Each row below holds a small network's activations on one input, seen along a few directions.
In each table, some parts of the input vary, and every possible input appears once, in random order.
A made-up example of a description, with smaller parts first: one of 3 separate values, together with either a single point or one of 9 places around a ring or (one of 6 places along a line, together with one of 8 places around a ring).
Shared parts are said once, and a part with two or three values counts as separate values.
(in the rows, 128 means zero)

Other details of the inputs shift rows strongly along three fixed directions, in all tables alike. That doesn't count.

A family of inputs:
row 1: [128 122 121 132 121 130 122 134 126 121 136 135]
row 2: [122 129 136 138 118 130 124 127 125 134 127 134]
row 3: [134 115 132 128 119 138 119 130 133 126 134 127]
row 4: [121 134 123 142 122 129 125 125 122 125 129 136]
row 5: [154 109 147  91 140  62 220  32 125 134 187 106]
row 6: [134 118 134 131 118 136 121 132 135 127 136 127]
row 7: [128 125 123 133 120 128 124 136 128 122 139 134]
row 8: [127 124 137 132 123 141 121 126 131 116 133 124]
row 9: [120 125 122 142 121 127 129 128 122 121 125 126]
row 10: [109 175  93  55  73 152 136 128 137 142 122  98]
row 11: [129 123 119 133 122 131 122 132 125 123 137 134]
row 12: [139 139 132 104 158 112 140 131 121 133 108 121]
row 13: [118 119 134 137 126 136 130 128 131 132 127 122]
row 14: [132 125 123 135 122 133 120 135 133 121 141 129]
row 15: [117 133 124 140 127 133 128 128 122 124 132 137]
row 16: [123 119 128 135 120 133 128 126 118 131 124 129]
row 17: [118 131 124 140 130 137 129 127 126 127 132 134]
row 18: [123 123 137 137 115 129 127 126 129 131 121 133]
row 19: [140 149 135 106 158 118 139 131 128 137 110 124]
row 20: [142 143 136 108 157 116 141 130 132 133 104 124]
row 21: [119 117 128 134 129 141 132 129 122 133 126 128]
row 22: [136 117 132 130 118 139 120 131 135 125 133 129]
row 23: [151 147 127 110 158 111 122 146 133 124 117 123]
row 24: [156 140 137 106 155 115 124 143 134 130 116 122]
row 25: [119 126 124 140 127 136 132 126 130 124 127 133]
row 26: [116 121 119 138 131 136 130 128 124 127 129 128]
row 27: [157  87 165 187 206  91 119 145 112 106 113 156]
row 28: [118 128 124 139 124 131 131 127 126 120 127 136]
row 29: [118 125 126 142 119 124 126 129 126 124 126 123]
row 30: [115 123 125 141 128 133 128 128 132 126 129 122]
row 31: [147  93 135 119 101  75 213  32 121 115 218 127]
row 32: [135 120 129 129 119 139 124 134 129 126 136 133]
row 33: [134 123 122 133 122 135 121 132 133 119 139 131]
row 34: [120 123 119 139 123 129 126 127 119 125 126 129]
row 35: [118 127 125 139 131 135 122 122 130 134 134 129]
row 36: [154 137 135 103 152 111 131 139 129 129 113 128]
row 37: [121 125 130 134 126 138 126 126 119 134 129 135]
row 38: [137 146 133 114 157 107 123 135 140 129 101 124]
row 39: [131 117 130 128 119 134 124 134 124 127 133 135]
row 40: [115 120 124 137 126 128 122 126 130 129 129 126]
row 41: [117 126 126 138 126 129 118 122 131 134 132 130]
row 42: [116 130 129 140 125 128 121 124 133 130 133 133]
row 43: [114 122 127 140 124 127 124 128 133 126 127 123]
row 44: [119 121 137 135 119 132 125 125 135 132 123 132]
row 45: [140 151 128 112 155 106 123 132 128 136 107 121]
row 46: [133 122 131 131 119 137 123 136 129 127 139 131]
row 47: [117 116 132 132 123 132 124 126 129 135 126 126]
row 48: [117 131 127 141 129 134 125 125 132 130 134 132]
row 49: [119 119 130 137 126 139 135 130 125 129 125 125]
row 50: [117 126 127 140 126 133 127 125 136 126 127 131]
row 51: [124 129 132 138 119 133 127 125 120 131 127 136]
row 52: [139 150 125 110 161 110 131 130 123 131 112 125]
row 53: [131 123 121 133 123 133 120 133 128 120 139 131]
row 54: [141 143 137 107 160 115 131 125 132 143 113 119]
row 55: [131 123 125 135 121 132 119 133 137 121 138 127]
row 56: [120 122 135 134 124 133 119 123 129 140 129 131]
row 57: [116 123 122 141 129 135 133 130 126 123 128 125]
row 58: [122 123 130 135 128 141 129 124 123 137 130 132]
row 59: [154 141 126 107 157 111 123 137 133 123 118 121]
row 60: [133 125 121 133 122 134 123 133 130 120 139 132]
row 61: [131 121 131 129 117 133 126 136 127 128 136 134]
row 62: [100 176  93  62  74 148 141 121 135 151 116  90]
row 63: [124 128 129 136 126 136 120 125 132 110 136 124]
row 64: [145 145 136 111 150 110 133 133 127 131  98 127]
row 65: [127 125 125 133 119 128 121 136 128 120 137 134]
row 66: [131 119 131 128 116 134 125 133 126 125 133 135]
row 67: [118 122 123 139 122 126 123 127 124 128 127 126]
row 68: [134 121 124 134 121 134 119 130 136 119 136 128]
row 69: [144 145 137 108 152 109 126 130 126 142 106 122]
row 70: [129 123 123 132 119 130 122 133 128 119 135 135]
row 71: [118 121 131 136 123 135 134 131 121 126 125 127]
row 72: [139 155 130 113 153 106 126 134 130 132 107 124]
row 73: [132 122 130 131 118 134 125 136 126 130 136 134]
row 74: [120 128 128 141 118 125 125 125 130 125 124 132]
row 75: [135 117 130 128 120 139 120 132 129 126 136 129]
row 76: [153 139 129 107 157 110 122 136 137 123 115 119]
row 77: [113 177  91  56  76 157 135 129 140 144 126  95]
row 78: [134 120 128 130 118 136 126 134 126 128 133 135]
row 79: [131 124 120 134 121 132 124 133 127 122 136 135]
row 80: [119 127 121 139 131 138 126 124 124 131 132 131]
row 81: [141 141 138 110 150 107 132 136 128 134 101 114]
row 82: [130 120 133 129 117 132 124 136 127 126 134 134]
row 83: [123 129 121 140 124 130 122 123 120 129 129 133]
row 84: [127 121 123 131 120 129 120 132 126 120 135 134]
row 85: [122 129 124 141 119 128 127 126 126 122 122 135]
row 86: [119 127 135 137 127 139 126 126 131 136 130 132]
row 87: [132 119 128 129 119 136 124 133 124 129 134 134]
row 88: [137 118 130 129 119 139 123 132 131 125 137 131]
row 89: [119 129 133 136 125 137 130 128 121 129 130 137]
row 90: [135 143 125 108 161 112 132 130 133 133 110 114]
row 91: [125 125 130 136 121 134 123 124 118 136 126 134]
row 92: [120 124 133 135 121 136 132 128 125 126 123 136]
row 93: [117 118 135 136 121 131 126 128 131 132 125 123]
row 94: [120 122 136 136 123 137 129 124 135 132 125 131]
row 95: [116 123 120 137 128 132 130 129 120 124 129 130]
row 96: [122 121 130 138 118 132 130 129 120 128 122 126]
row 97: [130 126 121 136 121 130 123 136 128 123 139 134]
row 98: [139 147 141 108 156 110 128 131 134 139 108 124]
Description of these inputs: one of 2 separate values, together with either a single point or (one of 3 separate values, together with one of 6 places along a line) or (one of 5 places around a ring, together with one of 6 places around a ring).
Changing only the choice among 2 separate values turns row 6 into row 55. The same change can be made to row 69. Which row results?
Answer: row 45
Changing only the choice among 2 separate values turns row 71 into row 27. The same change can be made to row 82. Which row results?
Answer: row 65
Which other rows does row 73 become when the choice among 3 separate values takes its other values? List them by row number.
Answer: row 78, row 87
Which other rows does row 28 become when the choice among 2 separate values takes its other values? List them by row number.
Answer: row 92
Which other rows does row 68 become when the choice among 2 separate values takes its other values? List them by row number.
Answer: row 22
Which other rows does row 85 become when the place on the ring of 6 takes its other values? List them by row number.
Answer: row 25, row 28, row 38, row 50, row 74
Start at row 12 and move only the place on the ring of 6, one step at a time. The first step leads to row 16. Which rows follow, in order?
Answer: row 62, row 47, row 5, row 21

A family of inputs:
row 99: [ 99 124  93 177  57 173  49 194 111 111 133 159]
row 100: [151 184 117  98 181  69 130 142 122 137  91 148]
row 101: [123 205  75  48  48 114 177  57 123 134 174 106]
row 102: [ 90 171 134  57  49 140 188  75 134 170 138  87]
row 103: [146  34 159 198 134  81 148  63 138  99 234 130]
row 104: [105 116 137 186 199 124  70 166 145 123  54 120]
row 105: [141  77 135 135 161  98 208  65 105 127 193 148]
row 106: [130 162 124 116 205 110  98 155 168 141  85 114]
row 107: [158  67 141 218 104 113 103 144 117  74 169 191]
row 108: [125  77 177 155 116  96 178  60 110 152 132 130]
row 109: [120  91  98 155  76 212 104 185 127  96 146 144]
row 110: [ 69 138  83 123  98 193 128 154 104 138  88 110]
row 111: [190 142 180  83 180  92 136 107 129 153 108 128]
row 112: [ 97 104 105 174  77 200  50 184 175  93 133 128]
row 113: [127 164 141 119 198  95 132 129 157 131  94  92]
row 114: [124 111 136  91  28 166 134 118 150 130 161 125]
row 115: [116 135 132 187 177 104  78 176  97 115  48 165]
row 116: [113 147  89 101  98 198 128 134 114 129 141 120]
row 117: [116 187  92  64 108 141 133  88 169 137 146  77]
row 118: [128 120  90 100  97 170 130 155 111 127 153 109]
row 119: [140 192 135 108 179  70 141 142 113 124  80 131]
row 120: [193 122 175  72 168  75 133 130 127 150 117 116]
row 121: [122  48 164 207 159 120 188  87  88 107 185 156]
row 122: [150 150 160  98 175 119 108 160 138 174  69 139]
Changing only one part turns row 119 into row 100. The same change can be made to row 121. Which row results?
Answer: row 105
What is each input in this table made of?
Answer: one of 4 separate values, together with one of 6 places along a line
Which other rows does row 110 become when the choice among 4 separate values takes its other values? List them by row number.
Answer: row 104, row 108, row 115
Which other rows does row 114 become when the place on the line of 6 takes its other values? List them by row number.
Answer: row 102, row 108, row 111, row 120, row 122

A family of inputs:
row 123: [141 107 133 136 110  90 152  83 126 113 159 108]
row 124: [153 174 137 143 229  85 109 142 142 133  76 137]
row 125: [100 109 114 102  22 174 134  82 149 130 216 117]
row 126: [114 134 132  67  60 115 191  52 110 189 151 116]
row 127: [125  77 144 139 100 138 125 123 144 122 165 134]
row 128: [150 178 103  89 157 106 124 167 147 137  78 110]
row 129: [168 112 124 129 111 101 156  86 129 104 165 139]
row 130: [194 133 162 118 175  71 117 127 140 107 142 137]
row 131: [114 176  92  96  96 157 114 157 123 127 132 121]
row 132: [145 149 119  50 126 118 189 102 149 148 138  79]
row 133: [ 95 162  72 105  76 173 109 149 118 143 144 115]
row 134: [ 70 136 113 118  62 178 175  53 147 149 191 101]
row 135: [116 163 115  97 139 170  54 198 152 154  79  99]
row 136: [188 113 186 101 170  85 138 116 108 160 102 169]
row 137: [124 103 124 150 159  98 144 129 110 121 132 146]
row 138: [164 143 125 106 168  97 141 138 106 107 111 128]
row 139: [ 91  71 138 171 105 147 113 109 129 129 142 121]
row 140: [ 56 148  82 139  79 179 123 133 124 128 129 138]
row 141: [104 168 116  84 135 158 148 106 147 144  97  87]
row 142: [115 118 114 149 136 112 140 108 108 131 162 138]
row 143: [131  86 123 166 137 119 133 137 105 116 152 154]
row 144: [100  73 153 185 129 139 101 119 135 135 157 133]
row 145: [152 159 133  72 160 149  66 214 161 129  61 121]
row 146: [170 142 122 108 160 115 111 150 116 116 140 152]
row 147: [126  91 153 168 156 140 127 121 134 139 146 128]
row 148: [189 126 149  96 146  65 153  91 133  99 147 121]
row 149: [131  93 139 141 108 171 124 150 144 126 145 134]
row 150: [151 154 106  92 136 120 128 134 118 130 149 131]
row 151: [ 81 179  92 142 122 166  91 174 152 133  67 132]
row 152: [154 139 133 144 187  73 136 116 133 134 122 128]
row 153: [120 196  82  71 132 142 115 174 115 129  69  93]
row 154: [142 153 162  94 128 127 148 148  98 164  73 114]
row 155: [ 85 108 139 174 135 186 110 151 147 132 107 137]
row 156: [177 173 128  88 182  98 123 159 119 112 113 137]
row 157: [157 124 143 130 127 112 105 156 144 100 126 144]
row 158: [151 184  93  56  96 101 171  84 148 141 166  99]
row 159: [ 95 126 111 115  59 189  86 144 151 142 158 115]
row 160: [153 138 129 114 160  77 173  96 107 123 161 119]
row 161: [135  75 128 179 111 149 105 156 110  97 161 184]
row 162: [151 101 152 164 144 187  67 186 142 121 127 154]
row 163: [121  86 173 161 142 109 132 106  98 176 104 164]
row 164: [ 89 109 138 217 151 140 114 124 106 109 144 166]
row 165: [ 96 155  93 135 111 144 109 164 145 136  90 124]
row 166: [177 105 153  83 145  91 153  88 139 115 153 115]
row 167: [158  97 124 144 147 113 129 125 100 107 146 151]
row 168: [105  91 176 164  92 127 173  95  88 154 131 139]
row 169: [ 91 109 113 128  82 172 148 100 134 141 143  97]
row 170: [112 108 155 183 152  97 130 110 139 109 129 144]
row 171: [153 120 129 164 153 101 124 123 129 128 146 137]
row 172: [ 77 122 121 186 129 148 126 139 115 108 120 156]
row 173: [185  96 161 124 181 115 141 122 131 121 128 124]
row 174: [ 98 157 100 115  60 150 110 126 143 135 153  99]
row 175: [ 92 118 119 217 141 163  75 154 128 114  87 158]
row 176: [139  66 144 158  86 174 133 105 130 110 179 143]
row 177: [126  73 120 196 132 140 106 140  93 109 144 157]
row 178: [137 124 132 147 200  89 145 102 104 114 113 143]
row 179: [127 213  99  54 151 110 100 167 147 138  40  74]
row 180: [ 86 108 152 198 159 175  50 167 145 134 101 146]
row 181: [140 157  98  97  71 133 144  98 145 125 178 127]
row 182: [102  91 133 190 141 116 140 137 106 107 135 154]
row 183: [ 61 160 101 147  73 175  89 134 141 121 100 112]
row 184: [131 116 152 124 189 106 103 164 148 137  79 117]
row 185: [124 105 159 145 179 104 133  93 136 126 115 119]
row 186: [178 150 121 102 165  89 134 129 134 120 106 122]
row 187: [188 164 150 103 201  80  89 170 144 121  92 123]
row 188: [ 98 173  97  82 109 102 207  47 114 120 148  97]
row 189: [173 150 125 100 163  85 142 141 145 123 112 130]
row 190: [149  87 147 113 118 111 148  84 134 121 167 114]
row 191: [142  79 152 146 147 114 121 115 128 126 135 117]
row 192: [ 88  83 134 186  78 121 135 104 134 113 166 134]
row 193: [131  80 126 210 124 134 104 133 117 111 135 151]
row 194: [111 136 108 138  74 168  73 166 138 112 113 122]
row 195: [ 83 119 113 186 113 152 108 145 107 121 141 145]
row 196: [112 149 109  69 105 144 122 150 154 148 109  88]
row 197: [144 142 129 106 139 193  70 221 155 126  73 134]
row 198: [126 129 154 102 178  84 163  90 152 135 121 109]
row 199: [142 152 105 117 108 145 101 173 149 117 108 145]
row 200: [144 163  94  54 117 110 162 126 125 128 139 117]
row 201: [116 164 115 133 180 124 110 139 119 133 107 139]
row 202: [157 118 184 145 132 154 100 187  97 137  73 165]
row 203: [100 168  90  94 116 124 153 120 111 125 106 100]
row 204: [114 121 136 156 118 100 128 101 135 125 158 119]
row 205: [ 92 158  76 100 103 151 121 139 112 134 105 109]
row 206: [143 109 150 104 164  93 190  91 142 139 140 104]
row 207: [148 168  86  56 109 133 134 133 118 118 125 119]
row 208: [156  91 146 124 144 118 170  87 126 131 154 106]
row 209: [ 90 110 144 197 109 124 123  84 135 116 172 140]
row 210: [127 138 143 101 104 156  98 154 114 179  82 153]
row 211: [114 152 105  97  64 141 121 141 151 120 139 111]
row 212: [161 110 135 143 146 111 134 130 102  91 138 153]
row 213: [ 99 157  85  88  58 155 153 133 124 119 150 119]
row 214: [168 103 154 117 144 121 160  94 139 134 180 121]
row 215: [140  92 151 171 136  96 125 133 132 110 141 135]
row 216: [123 110 125 199 164 131  80 168 124 119  79 148]
row 217: [114 118 122 135  99 181 117 135 139 146 153 110]
row 218: [152 120 137 135 178  81 157 137 108 111 124 135]
row 219: [120 128 154 106  53 153 166 111  99 154 135 128]
row 220: [127 131 170 109 154  83 179  57 110 178 109 146]
row 221: [138 152 111  91 112 126 146 146 123 105 132 137]
row 222: [ 88 149 156 116  82 143 184  80 102 162 115 120]
What is each input in this table made of?
Answer: one of 5 places along a line, together with either one of 2 separate values or (one of 3 separate values, together with one of 6 places along a line)
Changing only the place on the line of 5 turns row 193 into row 175. The same change can be made to row 174. Which row results?
Answer: row 209
Changing only the place on the line of 5 turns row 201 into row 150. The same change can be made to row 188. Which row results?
Answer: row 138
Changing only the place on the line of 5 turns row 127 into row 184. The same change can be made to row 210. Which row results?
Answer: row 163
Start at row 157 and move only the place on the line of 5, one step at a time. The first step leads to row 211. Which rows follow, in order?
Answer: row 215, row 192, row 170
